Look-ups in named tables: a row name and a column name give one cell, copied from the table.

bamaz.tsv
	firusud	bod	kubamu	beru	besola	gilaku	rokiziv	nurarat	zuk
vid	0.46	0.35	0.37	0.62	0.05	0.71	0.15	0.43	0.59
muv	0.81	0.60	0.20	0.65	0.10	0.47	0.25	0.28	0.34
toz	0.46	0.43	0.25	0.41	0.42	0.21	0.36	0.32	0.50
dem	0.80	0.42	0.43	0.41	0.32	0.51	0.29	0.29	0.60
bif	0.41	0.51	0.42	0.26	0.51	0.30	0.34	0.28	0.30
zaga	0.62	0.50	0.29	0.45	0.38	0.24	0.38	0.59	0.43
mivif	0.57	0.49	0.43	0.35	0.59	0.32	0.43	0.34	0.32
vumup	0.55	0.65	0.26	0.20	0.52	0.57	0.60	0.67	0.15
vete	0.59	0.58	0.31	0.37	0.40	0.23	0.23	0.45	0.24
rizipa	0.34	0.26	0.59	0.20	0.37	0.51	0.40	0.67	0.28

What is the zuk of vete in bamaz?
0.24
What is the nurarat of bif in bamaz?
0.28
What is the firusud of toz in bamaz?
0.46
What is the kubamu of mivif in bamaz?
0.43
What is the nurarat of zaga in bamaz?
0.59
What is the nurarat of rizipa in bamaz?
0.67
What is the gilaku of rizipa in bamaz?
0.51
What is the nurarat of vid in bamaz?
0.43
What is the gilaku of mivif in bamaz?
0.32
What is the bod of dem in bamaz?
0.42
What is the besola of rizipa in bamaz?
0.37
What is the rokiziv of bif in bamaz?
0.34
What is the rokiziv of vete in bamaz?
0.23
What is the gilaku of toz in bamaz?
0.21
What is the besola of zaga in bamaz?
0.38
What is the kubamu of dem in bamaz?
0.43
Row with the largest besola: mivif

rutod:
|  | zag | telet | gub | bovu | vog | lonu | rufosi | fis |
|---|---|---|---|---|---|---|---|---|
| vurovo | 818 | 532 | 219 | 235 | 235 | 324 | 210 | 190 |
| kat | 241 | 266 | 299 | 221 | 303 | 530 | 711 | 345 |
| batimag | 277 | 321 | 606 | 651 | 241 | 277 | 250 | 227 |
| nolasib | 289 | 234 | 573 | 727 | 331 | 250 | 182 | 252 |
| gunotu | 223 | 244 | 299 | 465 | 845 | 324 | 235 | 319 |
| tubi | 223 | 274 | 281 | 554 | 755 | 264 | 299 | 306 |
| zam | 238 | 245 | 283 | 225 | 277 | 251 | 481 | 783 |
| natuk | 276 | 796 | 516 | 280 | 246 | 251 | 314 | 306 |
| sapo | 322 | 229 | 325 | 735 | 504 | 285 | 197 | 197 |
| megobot | 256 | 289 | 411 | 852 | 307 | 295 | 316 | 280 |

bovu of kat = 221
zag of vurovo = 818
fis of gunotu = 319
telet of tubi = 274
lonu of megobot = 295
fis of megobot = 280
telet of kat = 266
gub of batimag = 606
vog of tubi = 755
zag of natuk = 276
lonu of vurovo = 324
zag of megobot = 256
gub of tubi = 281
bovu of nolasib = 727
fis of vurovo = 190
gub of kat = 299
gub of vurovo = 219
vog of zam = 277
bovu of vurovo = 235

big =
|  | nupa | nefada | butiru | zatefa |
|---|---|---|---|---|
| bizo | 0.3 | 0.3 | 0.8 | 0.7 |
| dol | 0.2 | 0.6 | 0.4 | 0.2 |
| gib | 0.5 | 0.6 | 0.6 | 0.7 |
| zeles | 0.4 | 0.5 | 0.5 | 0.4 |
| sazarak | 0.3 | 0.5 | 0.5 | 0.3 |
| pom | 0.2 | 0.4 | 0.4 | 0.5 |
| dumik | 0.5 | 0.4 | 0.7 | 0.5 |
| guz | 0.5 | 0.6 | 0.6 | 0.4 |
| tasif | 0.8 | 0.4 | 0.5 | 0.6 |
| fav | 0.9 | 0.6 | 0.4 | 0.5 |
| lipu | 0.3 | 0.6 | 0.5 | 0.3 |
| kuf | 0.8 | 0.5 | 0.4 | 0.5 |
| kapapi | 0.1 | 0.7 | 0.5 | 0.2 |
| dil | 0.8 | 0.4 | 0.3 | 0.7 |

lipu, butiru: 0.5
zeles, nupa: 0.4
dol, zatefa: 0.2
lipu, zatefa: 0.3
kuf, butiru: 0.4
dol, nupa: 0.2
gib, nupa: 0.5
zeles, nefada: 0.5
sazarak, butiru: 0.5
tasif, zatefa: 0.6
gib, nefada: 0.6
guz, butiru: 0.6
dil, zatefa: 0.7
tasif, butiru: 0.5
guz, nupa: 0.5
gib, butiru: 0.6
bizo, butiru: 0.8
kuf, zatefa: 0.5
kapapi, butiru: 0.5
Which row has the largest nefada? kapapi

